These are the activations of a small neural network, seen along a few directions. Each row is one input.
Each table varies a few parts of the input and shows all the possible inputs, shuffled.
Descriptions start from the smaller parts, as in this example, which fits no table here: ring(8) and (point or ring(11) or (values(3) and line(4))).
Shared parts are said once, and a part with two or three values counts as separate values.

Other details of the inputs vary at random and push rows far along two fixed directions, the same in every table; ignore that.

Rows:
row 1: [-12  -1  -6 -20 -25  -9  11 -25   2  22 -10  37  -6]
row 2: [ -8 -14 -41 -14 -43 -25  36 -35 -31  35 -59  29  45]
row 3: [ -7  -3 -41 -23 -37  -7  43 -27  -1  49 -48  23  24]
row 4: [ 36 -24   0  28  23   6 -17  25  -9 -48  -4   6  33]
row 5: [ 29   6   5   1 -17 -14 -15 -11 -20 -25  18  21  15]
row 6: [  0 -12  29   5  16 -11 -31   5 -17 -33  12   2  12]
row 7: [ 28  -7   6  35  13  -4 -10  41 -18 -15  11 -25  22]
row 8: [  0  -7  20  35  20 -21 -17  31 -27 -17  26 -34  20]
row 9: [ 30  -3  16   8  -2 -19 -32   6 -34 -52  23   7  37]
row 10: [ 15  -1  19  -4   3 -17 -32  -2 -29 -42  14  -2  16]
row 11: [ -8   2 -43  -9 -50 -29  36 -14  -7  60 -45  18  12]
row 12: [  9  -5  10  12  29  15   1  17   3 -23  -2 -32   9]
row 13: [ 32 -15 -43  11 -27  20  17   2  15  -2 -36  34  17]
row 14: [ 25   7  25  -5  19  11 -33  16  -4 -42  29 -16  -3]
row 15: [  5  13 -18 -34 -38 -16   4 -30  -1  15 -18  28   1]
row 16: [ -7  -3 -21 -14 -11   8  28 -11   1  30 -29   0  10]
row 17: [ -4 -12 -22 -11  -8  -4  12 -12   6  21 -22  25  11]
row 18: [ 25  25 -31 -19 -44  11  15 -22   2  10 -17  39 -12]
row 19: [-48  11  33 -39  29  17 -10  -3  39  19  20 -23 -59]
row 20: [ 27   1  -1 -19  -6   5 -13   8  -5 -38  -7   0   5]
row 21: [ 44   9   5   6  -2  28 -23  20  15 -50  18  -9 -10]
row 22: [ -1   0  24  41  21 -18 -11  30 -18 -16  41 -31   9]
row 23: [ -7 -16  27  25  40  -6 -28  11 -11 -31  31 -12  15]
row 24: [29 15 -7 35  4 21 12  2  0 -3  5  3  9]
row 25: [ 33 -12  26  18  21   9 -32  28  -7 -47  21   6  20]
row 26: [ -3   7  21  20  28   0  -6  -2   5   0  18 -25   4]
row 27: [ 34  17   8  54  15  13  -7  37  -5 -14  27 -20  -6]
row 28: [-24  -7 -19  -6 -23 -29  18  -4 -23  35 -31  -8   7]
row 29: [ -9 -18 -46 -11 -45 -25  34 -33 -15  32 -37  59  34]
row 30: [-67  17   4 -61  -7   4  15 -37  44  62 -14   3 -66]
row 31: [19  6 -7 28 11 22 -1  2 10 -5  8 19 -8]
row 32: [-74  20   7 -37  12   9  33 -38  30  68   3 -30 -61]
row 33: [ 11   2 -43   3 -38  14  33  16  16  29 -37  -5 -10]
row 34: [ -8  -4 -16   6 -18 -15  28 -20 -16  17 -10  14  30]
row 35: [ 37  11  15  29   8  22 -19  15   5 -32  22  22  -4]
row 36: [ 37  -9  -5  38  -5 -18  -4  33 -24 -11   2  -6  41]
row 37: [-68   0  42 -17  62   8 -23  -7  21   8  28 -48 -57]
row 38: [ -4  -8   6  16   9 -12   3  -3 -22  -6   3 -10  34]
row 39: [ 13  -7  -5  15   6  -2   4  35  -7 -10 -12 -28   6]
row 40: [-66  22  34  -9  37   3   3   4  25  44  39 -64 -77]
row 41: [-62   6  32 -28  61  31 -11   2  44  23  27 -48 -73]
row 42: [-47  28  36 -53  31  17 -17  -9  37  12  35 -45 -75]
row 43: [ 30 -15   6   3   2   6 -15  20  -4 -42 -11  15  20]
row 44: [-14  10 -12 -36 -34 -17  10 -29  -7  10  -2  24  -4]
row 45: [ 47  -7   8  25   2  29 -22  30  15 -51   9  10   7]
row 46: [  2  -5  29  14  13  -9 -21   7  -7 -32  34  12  11]
row 47: [ 11 -19 -48  -1 -48 -23  30 -34 -18  32 -41  67  39]
row 48: [  4 -11 -29   0 -21 -16  12 -23  -1  24 -29  40  24]
row 49: [ 23   3   1  27  16  35   3  20  21 -21   6 -28  -3]
row 50: [-86   9  11 -67   1   1  12 -31  30  51  -7  -9 -62]
Description of these inputs: line(5) and (values(2) or line(8)).
The inputs of row 46 and row 34 match in every part but the line(5) part. If row 25 is changed in the same way as row 46 into row 34, which row does it become?
> row 16
Change only the line(8) part in row 7. List by row number the other rows that result.
> row 8, row 11, row 22, row 28, row 36, row 39, row 40
Start at row 42 and move only the line(5) part, one step at a time. The first step leads to row 19. Which rows follow, in order?
> row 17, row 3, row 36
Change only the values(2) part in row 24. List by row number the other rows that result.
> row 49
Which other rows agree with row 42 in the line(5) part? List them by row number.
> row 5, row 9, row 10, row 14, row 15, row 18, row 20, row 21, row 44

Rows:
row 51: [ -9   9  -3   7   6  16  12  15  15  14   6 -15 -29]
row 52: [-17  -8  31  32  55   4 -13  20  10 -12  29 -40  -9]
row 53: [ 21  17 -11 -12 -23   4  -3   1   7  -5   5   2 -15]
row 54: [-24  -7  -3 -36   0   1   1 -22  17   4 -17  18 -15]
row 55: [-38   3  32   0  36 -11 -18 -20   2  13  33  -2 -17]
row 56: [ 20  14 -27   8 -31  -5  16   5  -1  19  -9  -1  -1]
row 57: [-20  16 -16  -8 -17  11  22  -3  17  41 -16  -9 -41]
row 58: [ -2   6 -11   2   6  21  12  15  16   9 -16 -23 -14]
row 59: [-18  -7  13 -24  13 -12  -4   4  -8   5 -10 -27   1]
row 60: [-19   5  -9 -35 -14  23  14 -11  37  23 -13  10 -33]
row 61: [ 24   9   1  45 -12 -22   9  -3 -31   0  22  11  37]
row 62: [-35  -6  -8 -49  -2  12   6 -27  17  10 -21   4 -24]
row 63: [ 47  -2 -13   0 -36 -26 -17   1 -31 -35  -2  30  42]
row 64: [ 26 -23   3  50  24  -2  -8  22 -24 -34   7 -14  47]
row 65: [ 38 -16 -11  -4 -17  -7 -15   8 -23 -43 -24  25  48]
row 66: [-18  -9   2 -10  -3 -20   1  -1 -18   3  -1   3   8]
row 67: [ -9   2  35 -10  29   6 -31  14   4 -36  35 -14 -23]
row 68: [-34   9  15   7  17  -3   2   9   3  24  13 -38 -32]
row 69: [  3   4 -36 -31 -42  10  25 -12  10  21 -32  36 -13]
row 70: [ 10  15  33  10  26  23 -32  22  16 -33  37 -26 -39]
row 71: [-59  -7   9 -34  19  -9   8 -23  16  30  -9 -12 -28]
row 72: [-17  -2   4  -5  16   0  11  15   2  21 -10 -41  -8]
row 73: [ 57  -3  20  21  21  20 -31  37  -2 -58  15 -16  16]
row 74: [-26   5 -17 -34 -33 -33  14 -22 -14  34 -16   0  -2]
row 75: [-16  10 -17 -41 -11  26  13  -6  29  16 -28  -6 -34]
row 76: [ -7  16  16  -2  20  23 -12 -15  28   7  27  15 -37]
row 77: [ 20  28  23  14   5  15 -12  -5   7 -20  44   2 -19]
row 78: [ 34  -5 -42   2 -36   3  29   9  -6  19 -50  14  28]
row 79: [ 14  -6 -21 -12 -32 -15   1 -37 -12   9 -18  72  28]
row 80: [ -1  12  35  22  15 -22 -17  -8 -25 -18  47  -7  12]
row 81: [ -9  10 -26   5 -16   8  26 -25  17  52 -15  34 -14]
row 82: [-20   9  28 -22  12   2 -25   0   7 -13  19 -14 -37]
row 83: [  6 -13 -37  11 -35 -21  31   1 -25  24 -31  24  34]
row 84: [  6 -25 -19  -3 -31 -28  10 -10 -24   4 -27  36  53]
row 85: [ 39  -6  31  36  43  23 -36  28  12 -64  34  -7   4]
row 86: [  0  -2  -5 -13   9  31   0  -4  22 -12  -5  -3 -19]
row 87: [ 10  -3  11  33  34  19  -5  20  18 -15  13 -17  -8]
row 88: [ 18   4   2  31   0 -21  -6  19 -22  -6  19 -24  19]
row 89: [  4 -15  12   5  15 -14 -17  14 -23 -28  -3 -16  32]
row 90: [ 23 -11 -13 -29 -23  -7  -3  -1 -13 -14 -32  18  26]
row 91: [  6  -8 -30  24 -24 -21  23 -23 -19  38 -19  47  37]
row 92: [-28   0  12   4  31   7   2  18   7   9   3 -49 -14]
row 93: [-17 -18  20   4  33  -3 -16   1 -10 -23  11 -23  11]
row 94: [-52  -2   1 -15   9   3  23  -5  23  47  -4 -24 -27]
row 95: [-25   1 -23 -12   0  26  29  -9  26  33 -25 -12 -28]
row 96: [  1   0   1  16   8  18   7  16  21   7   5 -10  -9]
row 97: [ 17  13  -5  -9 -36 -17   3 -30 -19  -5   5  44  20]
row 98: [-16  -6  15 -26   4   5 -12  -5  15  -9   6   7  -9]
row 99: [ 41 -18  10  39  -7 -33 -27  18 -50 -45   8  14  59]
row 100: [ 51  14 -15  49 -29  -6  13  -1 -22  -7  10  30  37]
The inputs of row 86 and row 64 match in every part but one. If row 70 is changed in the same way as row 86 into row 64, which row does it become?
> row 68
The inputs of row 93 and row 62 match in every part but one. If row 66 is changed in the same way as row 93 into row 62, which row does it become?
> row 67
What do these inputs look like to the network?
> ring(5) and (values(2) or line(8))
Change only the values(2) part in row 81. List by row number the other rows that result.
> row 100

Rows:
row 101: [-45   6   7 -16 -10 -14  11 -13   1  23  13 -13 -21]
row 102: [ 37  -2 -22   9 -36 -10   6  13  -7 -11 -18  34  25]
row 103: [  3   1   9  -5   3  12 -11  18   5 -22  14  -8 -14]
row 104: [-17   6   0  -7  -8 -11  13  -9  -2  40  -7   2  -3]
row 105: [ -5 -19  13  26  12 -12  -9   2 -15 -25  18   2  31]
row 106: [-20  10 -19 -50 -33 -21  12 -43  -1  46 -33  30  -7]
row 107: [-32  21  30 -22  23  23 -14  -1  23  -5  36 -34 -63]
row 108: [-17  28  33   3  32  22  -5   6  19  -6  35 -51 -46]
row 109: [ 20  -2  14  42  19 -12 -24  22 -18 -16  19  -3  10]
row 110: [ -8   5  13  -1  17  13  -6   7  28   0  11   1 -26]
row 111: [-67  18  12 -67  13  -1   4 -44  32  56 -10 -10 -60]
row 112: [  6 -11  42  42  31 -12 -35  32 -21 -58  54 -35  22]
row 113: [-35   7 -33 -29 -34 -17  29 -17   1  63 -40  10 -27]
row 114: [-54   7   8 -60  12  -2   2 -37  23  40 -17  -8 -39]
row 115: [  8  -3  37  41  53  -4 -26  16 -10 -38  53 -26  11]
row 116: [ 28  -9  36  31  40  18 -37  40  -3 -67  41 -18   6]
row 117: [  7   1   9  -3   0  12 -13   8  -2 -30  14  -8  -9]
row 118: [ -9  -4   6  19  20  -6 -10   6  -1  10   3  -2  -8]
row 119: [ 38 -16  -6  -1 -14 -24 -15  -5 -33 -30 -23  27  57]
row 120: [ -6   0 -23 -23 -27   8  16 -28   6  16 -21  37  -6]
row 121: [  9 -10 -20  -3 -31 -21  18   2 -24  21 -30  11  35]
row 122: [ 26 -17  24  41  31  -6 -20  24 -20 -28  17  -8  43]
row 123: [-34  -5   1  -2  20   1   0   0  10  25  -9 -13 -25]
row 124: [  5 -11 -29   4 -29 -21  10   6 -21  16 -34  13  17]
row 125: [ -4  21  -3  -9   2  13   3   1  14  13   5 -22 -23]
row 126: [ 22 -14  -9  33 -28 -29  -1  -4 -34 -17   6  34  54]
row 127: [-29  10   3 -29  -1  11   5   9  31  15  -2 -18 -45]
row 128: [ 29   4   4  31   9  10   1  -1  -6 -21   7   5  21]
row 129: [ -7   0  29   4  35  18 -19  28  25 -28  23 -28 -27]
row 130: [ 22 -13 -13  19 -15 -18   9  -3 -23  13 -19  29  48]
row 131: [ 29 -12   1  12  -2  10 -12   9 -14 -45   3  12  23]
row 132: [ 49  -3 -20  26 -28  -3  11   6 -27 -28 -18  13  48]
row 133: [ 15 -18 -24  10 -17 -21  17  -4 -29  -8 -19  17  47]
row 134: [ 21 -18  13  46   6 -20 -17   7 -27 -37  26  16  51]
row 135: [ 49 -21 -22  23 -15   2   0   8  -7 -18 -21  28  41]
row 136: [-12  16  31  -2  25  21 -21   0  16 -16  40 -16 -42]
row 137: [-15   4 -34 -23 -28  11  42 -33  11  37 -44  18  -3]
row 138: [ -3   4   5   8   5 -16   3   2 -16  -3  18 -13   5]
row 139: [ 37   0  33  43  51  22 -38  40  -2 -62  40 -41  16]
row 140: [-11   6 -10 -11  10  21   8  -8  21  16 -10 -10 -12]
row 141: [  2 -17 -31   3 -23 -16  14   1 -18  17 -42  19  22]
row 142: [ 37 -19 -22  11 -21   3   2   4 -13 -24 -18  46  40]
row 143: [14  8  1 14 17 16 -8  2 11 -5 10 -6  2]
row 144: [ 56 -15 -24  20 -30  -6  -2  18 -16 -23 -18  18  41]
row 145: [ 55  -7 -22  21 -30  -7  -1  13 -14 -15 -12  22  33]
row 146: [-21  28  26  -2  38  26 -14   4  31  10  35 -42 -50]
row 147: [ 27 -15 -29  -2 -26   2  13   2   0   2 -33  18  20]
row 148: [-22   3  24   3  31  -5  -8  12  -3 -12  33 -44 -16]
row 149: [-12 -13  43  31  41  -4 -28  23 -10 -47  47 -36  10]
row 150: [-65   0 -31 -62 -31  -6  51 -33  16  87 -56   1 -28]
row 151: [-25 -10 -34 -22 -21 -14  36 -30  -5  37 -32  21  13]
row 152: [-41   8 -28 -75 -42 -20  24 -42   5  56 -50  14 -20]
row 153: [-48  23  23 -36  20  23  -3   2  35  18  27 -32 -78]
row 154: [ 31   0  -9 -11 -28 -30 -10 -12 -30  -9 -17  28  38]
row 155: [-40  24  16 -27  29  28  -4   5  35  19  18 -58 -60]
row 156: [ 10  -1   6   8  15  14  -8   4  20   1   9  -4 -15]
row 157: [  4   9  11   5   5   7  -8  11  18  -4  14   4 -20]
row 158: [-40   8  32 -21  41  32 -14  -6  32  -7  29 -29 -57]
row 159: [-24   8 -29 -32 -26  12  42 -27  13  37 -43   1 -16]
row 160: [-27   4  29  -7  40  24 -13  14  39  -6  22 -25 -46]
row 161: [ 45   6 -17  29 -25  -2  12  -7 -20 -13 -11  26  38]
row 162: [ -6   5  31   7  37  22 -23  13  19 -21  37 -10 -29]
row 163: [ 35  -8 -16  31 -18 -27   5  -3 -36 -13   2  29  52]
row 164: [-11   3 -17 -16 -30 -18  25  -9 -12  44 -25   8   8]
row 165: [  4   3 -32 -21 -43   0  21 -17   2  25 -25  46  -1]
row 166: [ 32  -2 -26   6 -31  -3   9  -5   1  12 -19  29  13]
What do these inputs look like to the network?
> ring(6) and (point or line(4) or line(6))
The inputs of row 149 and row 101 match in every part but the ring(6) part. If row 131 is changed in the same way as row 149 into row 101, which row does it become?
> row 107
Start at row 101 and move only the line(4) part, one step at a time. The first step leads to row 138. Which rows follow, in order?
> row 164, row 113
Start at row 137 and move only the line(6) part, one step at a time. The first step leads to row 140. Which rows follow, in order?
> row 135, row 160, row 142, row 158
Start at row 149 and move only the line(4) part, one step at a time. The first step leads to row 133. Which rows follow, in order?
> row 150, row 141
Which other rows agree with row 146 in the ring(6) part? List them by row number.
> row 104, row 106, row 109, row 126, row 136, row 157, row 161, row 163, row 165, row 166
